Each row below holds a small network's activations on one input, seen along a few directions.
In each table, some parts of the input vary, and every possible input appears once, in random order.
A made-up example of a description, with smaller parts first: values(2) and (point or line(11) or (ring(5) and line(6))).
Shared parts are said once, and a part with two or three values counts as separate values.

Other details of the inputs vary at random and push rows far along two fixed directions, the same in every table; ignore that.

Rows:
x1: [-16   7  -8  -6  13 -10   9  23   6  -6  11 -21]
x2: [-17  55   9  -6  22   4  21 -13   3 -33 -19 -39]
x3: [ 29 -59 -12 -13 -19 -25 -30  34   0  31  16  25]
x4: [ 48 -94  29  45 -67 -15 -56  37  19  32  16  36]
x5: [-15  36 -15 -56 -42  27  -4 -40 -49  66 -28 -17]
x6: [ 37 -14  23  39  31 -31  -4  28  47 -70 -10  -6]
x7: [ -4  29 -10  -6  57   1  24   1   7 -17   2   8]
x8: [ 45 -57  13  63 -11 -30 -24  45  37 -34  34  13]
x9: [-36  30   6  10  40  15  38 -24   8 -43   2 -16]
x10: [ 23 -65 -11   4 -69 -20 -41   7   5  49  30  21]
x11: [-10  15 -33 -70 -23  21 -14 -56 -83  93  -9  27]
x12: [-18   1 -14 -11   9 -13  14  22  13 -18  11  -4]
x13: [-31  25  22  12  18   2  28 -14  10 -28  -9  -8]
x14: [-17  50   2 -10  15   5  35 -17   7 -40 -24 -22]
x15: [ 24 -20   2  44  21 -10  -1  47  44 -38  25  12]
x16: [ 38 -16  19  51   5 -18  -2  37  43 -65  -7  -6]
x17: [-34  34   9  10  40  19  29 -24  -3 -24   1 -31]
x18: [ 32 -74   4   1 -33   1 -39  -8 -11  53  14  32]
x19: [-12 -14 -32 -40 -41  15 -17 -10 -14  71  11  24]
x20: [ 28 -48   0  32  -3 -26 -16  63  33 -32  26  11]
x21: [-17  36  25   3  52   4  31 -22 -12 -24 -22   2]
x22: [-24  34   4  11  43  29  29 -20 -15 -35  -4  -4]
x23: [  3  44   4  -3  46  -2  29 -12   1 -47 -35 -13]
x24: [-32  15  -1 -44 -43  30 -13 -45 -56  89 -17  -2]
x25: [ 32 -66   3  27 -54 -25 -44  21  15  40  35  -1]
x26: [ -3  33  -7 -20  -5  19  -3 -14 -23  -6 -27   1]
x27: [-23  31 -22 -73 -50  27 -11 -48 -49  60 -27   5]
x28: [-29  50  -7   6  50   7  32   4  16 -23   7 -26]
Description of these inputs: line(4) and (values(2) or line(5)).
Q: Start at x3 and move only the line(5) part, one step at a time. The first step leads to x7. Which rows follow, in order?
A: x11, x18, x21
Q: Start at x13 and move only the line(5) part, one step at a time. The first step leads to x9. Which rows follow, in order?
A: x10, x19, x12
Q: Start at x6 and move only the line(4) part, one step at a time. The first step leads to x26. Which rows follow, in order?
A: x27, x2

Rows:
x29: [-54  80 -21 -55  33  35  35 -59 -60  32 -20 -15]
x30: [ 19 -45   3  16  -6 -13 -19  21   8  15  20  19]
x31: [  0  22   6  18  31 -16  19  16  27 -45   3 -26]
x32: [-35  97   2 -57  11  41  30 -71 -63   2 -68 -18]
x33: [  4  17   1  36  61 -17  29  34  37 -82  11  -7]
x34: [ -2 -12  -9 -15 -58   7 -23   0  -7  44   3  -6]
x35: [  4 -38   5   4 -34  -6 -18   1   9  28  13   6]
x36: [ 21 -12  27   6 -36  13 -19 -29 -17  15 -31   6]
x37: [  0  18  -4  15  53 -12  24  25  26 -55   5  -4]
x38: [ 16 -40  -8   6 -10  -2 -18  11  -5  22  20  28]
x39: [-10  12  28  59  37 -12  27  22  52 -78  15 -32]
x40: [ 13 -40 -11  -9 -18   3 -23   4 -12  44  15  30]
x41: [  8 -29  -4  -9 -42 -11 -20  10  12  24   6   1]
x42: [ 16 -31 -14 -17 -23  -9 -23  18  -7  34   7  17]
Q: Changing only one part turns x42 into x30. The same change can be made to x32. Which row results?
A: x36
Q: What do these inputs look like to the network?
A: values(2) and (point or line(6))
Q: Which other rows does x40 become when the line(6) part takes its other values? List them by row number.
A: x29, x30, x35, x38, x39
